Each row below holds a small network's activations on one record, seen along a few directions.
Here are examples, each followed by its value of one field, W.
The largest differences between rows may come from other fields.
Strong random noise was added to every row along 17 fixed directions; ignore it. To show where, here is one row again and again, with new noise each time:
[  88  151  -35 -149  173  137   53 -112  -55   82  162  336   41   39
  167  230  -36  -65  118  224  294  -30  214 -181 -307   90  -92 -295
  198   35 -155   78 -157   35  130 -136 -153]
[ -59  128   39 -193  -11 -168  137 -150 -402 -189  -37  224   54 -130
  160  301  147   76  164 -110  -27  116  -16 -329  159   48  297  168
  -27  -99  211  341  -47  -40  196    6 -266]
[ 225 -403    6  237   93  197  -97  -43   31  -95  130 -114 -179  240
 -204  -90  -48   45 -177  -31  231   15 -257  135 -279  182   96  -74
  -80  -41 -285  104 -261 -119 -109  121    5]
[-341 -108  -76  251   37 -175 -168  270  227  274  141 -369  -47 -185
   60  -40  228  -25  214  126  -46 -184  408  279  179 -463  240  -17
 -126  -34  540 -189    7 -126  117  455  327]
[  29  195   17 -200 -108  410  502 -232 -419 -343  246   25   57  247
  240   40   54  -50   43  -63  409  212 -167  147 -221  473 -160 -115
  356 -218 -548  -38  -66  254 -105  253 -321]
[-311   20  -72  190 -273  120  159  -71  -26    6 -159    1  122  -23
  312  123  141 -187   83   74   39 -142  188  404  -84  -27  324 -191
   36  184  388   62 -191  -27 -193  335 -129]
[-346   13 -154  -24 -139  139  136  -28 -138  -11 -305 -155  138  -39
  463  414  147 -373  159  -55   23 -374  447  426   13 -165   57  -57
 -365 -390  354  -42   61 -145  103   71  -77]
[ -18   10  132  -18   30  -62 -110 -157  -14   45   63  386   97 -133
  227  -45 -239  305  290   76 -149   90    8 -288   49  144  265   91
  -33  218  169 -101 -338  197  128 -124 -308]
[ 265  -20 -389    9  -52  390 -100   16  267 -230 -163  271  113  233
 -361  -94 -290    6   76  -86 -127   73 -181 -259  118 -111  263 -256
 -374  -83  251   17 -140  112  167 -177  -35]
[ 404 -259 -242 -319  280  108 -131   38  377 -117   48 -322   28  270
   -2  -35 -315  424  121  -71  145 -108  -93 -340  295  280   94 -120
  -78  168 -310   -5   86  258  -18  325   81]
[-322  149  100   60 -115  295  257  224  415  -60  198   36  -27 -246
   -3  234 -148  369   31 -106  368 -116 -274   20  217   71  -79 -117
 -388 -163 -580 -443  392  -58 -129 -408  479]
[  60  -17 -129 -199 -125 -146   44  164  335  210 -101 -155  100 -202
  253  419  148    5 -147  -97  321 -232   93    6  223   54 -380 -101
  159  163  -28  140  -87  -81 -187  -36   43]
[ 213  143 -127 -162 -134  -63  116  -92 -190  -42 -240 -295  268  135
  -85 -213  319 -162   51  -36 -174 -175 -128  156 -175  -41  -12   52
  114  -74   44  -75  219   72  327  114 -135]
[ 435   71 -273  435  179  119   23  -40   78 -120  -49 -118   12  212
 -342 -350   22 -305 -214   78 -188  184  -54 -290  200    5 -151  -44
  105 -134  185  324    5  106  312  301 -123]
[-284   81  262   81  134  -79  -43  189 -589 -138  377  181 -417 -264
  250  -49  124  -65   95  -77   30  269 -181  -38   -5  140  377  225
  239 -331  125  317  -11  -69   -2   62  -59]
[   1   76  -28  586   39  101   93  -26  236  105  108  158  -61  -74
 -242  -38   11 -164 -157  179   86  171   82 -107   16  -72 -140 -145
  -53   49    0   53  -49  -86   76 -137  129]
[ -49   87 -110   13 -207 -245 -122  -49 -171  427 -392 -420  171 -160
  344 -277  303 -415  152  -82 -392 -155  245  452  -24   61 -246  375
  -23 -105  248 -433  109  236  337 -504 -249]
[ -64  154 -213  -93 -151  115    3   60 -158  -22 -438  159  -63  -78
  179  269   35 -519  -65 -142  -64 -110   43  149 -105   68   36 -132
 -181 -178  135  238  310 -115  -31 -691   22]
[  66  109  129  -23   15    1   -9  206  -46 -296  352  255 -103  -65
 -298 -306 -325   35  198  -96 -229  428  -23 -235  147 -304 -259   46
   32 -387  180 -207  119   57  132  124  264]

[ 178 -122 -145   -1  116  162  -70 -192  363  -30   15  -24   68  364
 -319  148 -118  185 -334  222  100  -88  135   -7 -154 -208 -313 -294
 -115  -31 -179   26 -181 -261 -106  294   62]
w6
[  64  182  363  -65  306  -75  -67  287 -103  -74  168  363  163 -318
   61  -72 -177  -25  325   64 -210 -428   25 -368  -19 -435 -192  194
 -152 -553  223 -181  121  -79  695   40   23]
w2
[  -9 -307 -120 -228 -123  -24 -363    7  489  168  -74  -64    8   89
   34 -116 -413  450   53  -69 -171   58   57   80  226   48   28   11
 -169  387   70 -377 -308  193 -393  -92   37]
w6
[  49  -21  254  369   54   12  194 -186  188 -159 -162   27  217   35
  141 -122 -396  -86   80  152 -268 -155  270   -1    7  -19 -302  -41
 -167   34   -9 -177  244   26   66  322   70]
w3
[  96 -278 -100  174  125   96 -361  307  224  -60  183  363 -373  -86
 -144  135 -241   62 -201  -70  157  158 -219 -277  139  -16  288 -203
  -11   59  297  538 -442 -200 -288  -22   93]
w11
[-375  111  201 -103  -54  157 -262  -27   71   93  -59  192  -27 -190
  665  -80 -382  389  -28   -3 -341 -186 -134  198  195  285  -55  276
 -201 -276  -20 -404 -239  110 -158 -282 -377]
w13
[ -41  214  204 -141  -34 -210   56  -41   -6  115  210  688   71 -129
 -120  242 -111 -207   88  306   87  195  522 -153 -431 -466 -423 -355
  409  262  245   63 -176 -201 -105  -60  152]
w11
[  32 -184   45  398   -1   12   24 -203   38  -20  108  165   -1   44
 -426  -36  -26   87   65   27   -1  288   28 -160  -46 -145  140   78
 -350   35   42 -101 -250  -71  185 -164   26]
w12
[-242  271  -42  124   44  179 -231 -323 -348  153  444  577 -291  169
 -410  -85  269  194 -262  354   10  571 -126   -9 -521 -150  257  -99
  135 -208  -10   43 -588 -254   67 -435 -314]
w15
[-113 -126   89 -121 -295  -18   80  132 -397  114  270 -129  -41  -33
 -143 -274  459  -33  194 -206  259  144 -344  396 -332   45  376  199
  330  181  -52 -221 -330  182  -61  -36  -98]
w3
[  60  222  -39 -202  280   92   54 -472 -570 -165  -61  -73  121  371
 -102  -64  248  103   27  180 -232  -75  -38 -126 -288   18  258  188
 -203 -467 -227    7  180  -46  587   28 -401]
w8
[  53 -535   78 -198  -29 -303  -27  -67 -118 -118  -79 -236 -102   95
 -301  353    9    6  168 -222  154   62  253  122 -229 -240   44   35
 -422   13 -120  -28  222 -319  -89  -94  475]
w6
[ 318 -363 -195   41   50   45  -88  -36  -50   39 -439 -476   48  373
   78  -39   29 -761 -168    0  -77 -395  448  561 -398 -102 -423 -131
   11 -146  137  127   96 -124  -45  283   17]
w2
[ -46 -426  -55  376  123  204 -180   27  -39  -76  198   76 -354  139
  -79 -134 -297 -135  170  -38   91  349  144   77  -54  110  410  -96
 -201   59  139   55 -272   91 -201   23  115]
w7
[-224   -1   61  175   65    2  -72  158  112   -9  -24   70  -45 -212
   81  203   14  142 -126  -46  -44 -232 -116 -131  348 -141  196  154
 -296 -199  218  186  -71 -204   52   43   -7]
w14
[-153 -294  358  462   -4 -213 -155 -263 -142   12 -105  165 -169 -209
   29  149  -45  240 -228 -100 -210   89 -215  -51   44  145  104  470
 -517 -175  -52  102 -253 -348   25 -448 -187]
w9
[ 130 -326  -22 -118 -276 -214  164  -79   22  181 -334 -253  182  -67
  148  352  252 -220   47 -227  326 -208  109  258 -155  176 -116   28
    5  431 -123   40 -101   -5 -188 -215  -23]
w4
[-281 -156  231 -254  166 -330 -163  167 -300  155  327 -220 -207 -223
  323  229  247  169   74  -65  135  -93  188  103   99 -132  -23  348
  112 -304   93   36 -183 -181    7  295  -24]
w8
[-236  475 -212   71 -180  246  118  -75  284   16 -142  435  160  -62
  128  -11 -389 -172   75  112 -315  265  405 -120  377 -137 -323 -170
 -108  -36  331 -271   59  252  -65 -343  -54]
w7
[-289  141 -151   36 -283  206  -93 -192  111  241   63  219  -10  -24
  198  133  -39   32 -153    3  -12  348  211  294   51   25 -486   25
 -144 -317   64 -413 -558   18 -144 -555 -325]
w3
[-300  233 -140  176  -24  188 -125 -299  306  178  -99 -121   57  194
  -75 -185  -91  285 -198  294 -356   35  158  253   38 -104 -121  -20
 -363 -164 -123 -525  127  -45   17 -219    1]
w1
[  28  -73  421  -20  102 -376 -152    9   62   92  133  338  -82 -198
  151   81 -174  160  -19  222    7  -18   71 -126 -321  -19  -85 -149
  383  439   20  220  -67 -222 -270  137  120]
w10
[ 136  168   18 -479  -86  -37  235   18 -345 -244  103 -108  104   46
  107  122  142  -37  -94 -254   83   91  -89  -55  188   27 -563  231
  288 -481 -139   57  -42   62   60  261 -253]
w5
[-247  638   71   61  204  378  -90   63  419   71   56  192  240  -85
  173 -284 -151  550  -99  432 -315 -564 -356 -121   81  -90   93 -139
 -159 -312 -179 -440  264   -1  383   50  -99]
w13
[-250   32  -93  -99 -404   93   93  -94  -59  -20 -254  -92  194    5
  348 -151   11   46  272 -122 -169   -8  -61  383   46  207  443   -6
    2  316  249 -265  -91  311 -216   66 -218]
w4
[  51 -418   10 -167  -71 -240   11 -339   51  102 -374 -467  224  102
  286  383  175  296   -1  -77  126 -406   84  216  -66  237  130  145
 -317  268 -217  -20  -75 -133  -55  116 -162]
w1
[ 331 -359 -272   88  -64 -142  -38    9  116  222 -106 -367   38   86
 -216  -61  172 -260   78 -163  161  125  170   24   71   61  -79   68
   18  318   78    4 -195  207   49  -88   20]
w8
[  98 -406  262  269   92  450  123  196  216 -324 -102  237  123  -55
  307   94 -625 -134  310 -124  194 -554  -59   66 -142  125   77 -169
 -504 -158 -104 -169  -30   47   35  162  129]
w15
[ -98   16   99 -550   56 -210 -200  271  -48  175  346   -9 -163 -150
  271   73   86  285   62   -7  233  -20  -51    7  -17   52   38    1
  552  204  -32   68 -198   46 -301  199    1]
w12
[ -39  125  186  254 -106  115  179   13  194  -42  -10  459   81 -102
 -165  146 -138 -127 -194  133  108  -79  -39  -44 -211 -166 -235 -232
   15  128  -66   82  -18 -217 -139 -165  142]
w14
[-152 -406  394  394  109  -93   16  204   70   73  249 -182  -98 -240
  197  -47  -69  114   91  -71  184 -226   -8  134  122   40   40  288
  -92   36  -69 -128 -209  -19  -77  395  115]
w5
[ -66 -194   92  473  118  148 -101 -116  122  235 -150    8   -5   32
  121 -114 -118 -206  -16  184  -55 -273  172  237 -255   87   73    8
 -267  105  -68 -175  -96   -1   63 -232  -58]
w9
[ -60  119  -78  -28  123  182  152   41   70   68   -3 -285  119   89
  273  116  224  -67  -95  189  253 -481   81  207  -83   48  -12 -185
  186  -42 -144   74   79  -29   33  499  -68]
w15
[ 323 -225   39  268  -87  174  138 -137  -99 -469  -54   66 -241  290
 -403 -249 -308 -104 -276 -219  -36  526 -427  -71  -74  371  -19  -68
   18  103 -360  297  163   20 -405  -29  136]
w4
[ -28  332 -348 -118  225  431   11  159  -50  -82   87 -281 -134  356
  196 -302 -108 -473  -74  200  -72  -16  328  282   -2    4 -255 -328
  349 -401   29  -13  358  234  -60  449   52]
w14
[-210  427   19  165 -213  -45  415   58  107  254   41  158  187 -378
  148  396  316 -356  -44   76  337  -14  322   43   47 -154 -654 -131
  149  -93  -65 -128   99  -79  126 -375   91]
w9
[ -13 -242  288  -82   32  -95  -68 -198  189  -60 -129   -5  195   85
   83  -54 -486  218  315   61 -287 -193  317  127 -199 -149 -196   43
 -448    0 -117 -575  225  -24   60  -36  215]
w10
[-178  320 -423  -98 -183   50 -147  126  411  148 -168 -348  -57  -84
   82   -4  137  297 -358 -146 -182  144 -258    4  732  143 -129   96
 -119 -175   44  -67  146   70 -175 -290  -30]
w10
[  39 -276 -432 -302 -350 -258  241  -86 -169  189 -330 -749  325   11
  202  252  596 -200  410 -405  238  -59  314  255  366   92  239  275
  -86  275  302 -106 -161  359  159  154 -225]
w2
[ 277 -316  149  -32  -46 -161   56 -338  250  -20  -92 -245  313  291
 -276 -225 -196  348   84   86 -134  -60   89   49 -167  -45 -198   65
  -99  409 -265 -422  -37  102  -15  349   42]
w1
[-152   94  -69 -264   72  257 -119  277  -96  -66  204    4  -84   96
 -196 -197   30   30  262   16   31 -162 -141  181 -262 -287  396 -152
 -117 -288  -10 -304  235    0  171  -51  277]
w7
[ 285 -129 -140  183  158  319 -165  228 -164   -5  -15   77  -99   33
  253 -197  -58 -482   -1  -67   79 -205 -158   40 -123  249   89  -36
  170 -239  225  299 -401  189  197   34 -389]
w12
[ -66   89  154  -74  103   10   -1  150 -153   48  -25   52 -100 -135
  327  123   18 -250   -2   75  123 -298   28  168 -316   99  -77 -137
  163 -111 -157  108  268 -124  -20 -134   96]
w5
[  87 -645  150 -301 -149   60   76 -154 -329 -212  210 -136  -20  198
  192   83 -117  259  365 -337  389  137 -101  243 -224  372  301  170
  -25  162 -251 -174 -561  226 -265  295 -229]
w11
[ 112   32  -25  159 -107 -396   28  -61  -12  177  -26  -28 -117 -190
 -221  -45  169  -72  -85  -75  -50  476   12 -235  192  124 -111  158
  224  403   -3  176   97   71  -90 -372   95]
w13

Here are new rows. What is W for each?
[-131   77  270 -174 -242 -253  186   49 -145 -124   59  209   67 -135
  -42   49   22  -51  123   -7  -17   91   88  110 -191 -251  -47  -74
  334  266  173   28   98 -112 -262  263  198]
w2
[ -33  -55 -172  374 -193  228  296 -431  247  135 -375  -62  406  108
   -7  137   89   17  163   88  107 -199  124   92  -40  170  261  -74
 -505  363 -129 -315 -108  173  213 -286 -209]
w2
[ -31 -182   44   16 -204  230 -171  106  415 -202 -340  263  103  -32
   42   59 -410  344 -173 -134 -183 -390 -481   34  129   35  319  -81
 -404  139  129   41 -168 -140 -309  -56  -25]
w1
[-176 -171  -58   45  123  294  136   12  -56   15  503   54 -167   85
    6  286    4   24   87   -2  558  229  296   22   43  -22 -122  -57
  -49 -258 -189 -112 -480   51  -69  175  -29]
w6
[ 281 -384   24  265  158  -15   49 -297 -241  -80  -12  -60   40  219
 -170  184  162 -151  -41   12  192  -36  104  -54 -280   -2   24   65
 -206 -144  -33  263 -375 -196  290  191 -248]
w7
[  57   15 -105 -282  -34  -90  106   42  -80    1  -43 -160  -20   44
  -31  363  361  -39 -281  -76  323 -142 -103   21  -40   14  -59  -65
  230   53 -153  415   18 -229 -174  114    3]
w12
[  12 -402 -186   23 -176   83    0   26  498   68 -317 -409   16   95
   75  288 -131   97 -264 -266  198 -207  -10  234  354  206 -170   19
 -353  224 -238  -34  -37  -28 -483  -98  141]
w3
[-250  173  226 -327   74 -478  -58  -19 -320   31  136  119   37 -128
  -69   19  180  135  339  207 -249   27  342  -91 -198 -497  325   29
  199  168  381    3  263 -168  152  324  219]
w6
[  52 -287   79 -165  175  -46 -302 -315  -27  272 -220  300  167  142
  338  120 -359 -100  351  240 -154 -283  603   72 -472  -31   61  -67
 -222  260  180 -239 -371   96  131 -292 -299]
w14
[-691  381 -351   94 -289   15  200 -447  268  199 -245 -398  312   53
  253  147  205  377   68  175 -363  117  563  253  694 -167  144  150
 -449   12  340 -521   64  149   -2  213 -182]
w15
[ 230 -284  -17  608 -261   52  137   19  387    9 -284 -139  404  -59
 -422 -151   98  -99  -12 -135  -86 -297 -195   68  104 -301  -76  116
 -517   17  252 -254 -251  -56  388   73    9]
w5
[  -4  -22    4  313 -114  307  162  -22  186  -18  293 -161   18   70
   -5  -34  201  248 -374   46  361  -38 -381  220   11  189 -218  -47
  168 -178 -297  -35 -494  -76 -117  437 -236]
w15
[  -3   94 -738  137   10  435  -60  212  420  186 -151 -260 -211  306
  -60   93   56 -599 -355   80  243   97  376  241  238   -1 -123 -542
  165   99  198  330   34  100 -425   15  176]
w3
[ 206 -342  178 -197  -64  115 -148  313 -150 -312 -176 -174 -218   52
  108 -200 -338 -228  -59 -381  -76 -183 -419  362 -241  234 -152   73
  -90 -325 -261  -32  332  -52 -271 -169  238]
w14
[  20   46 -102    5 -300   33  188  -12 -216 -140 -222   87   -5  -33
   43  164  156 -372 -160 -212   74  161 -108  142  -26  123  -67  -35
  130    4  138  326  -61  -53 -209 -157 -123]
w12
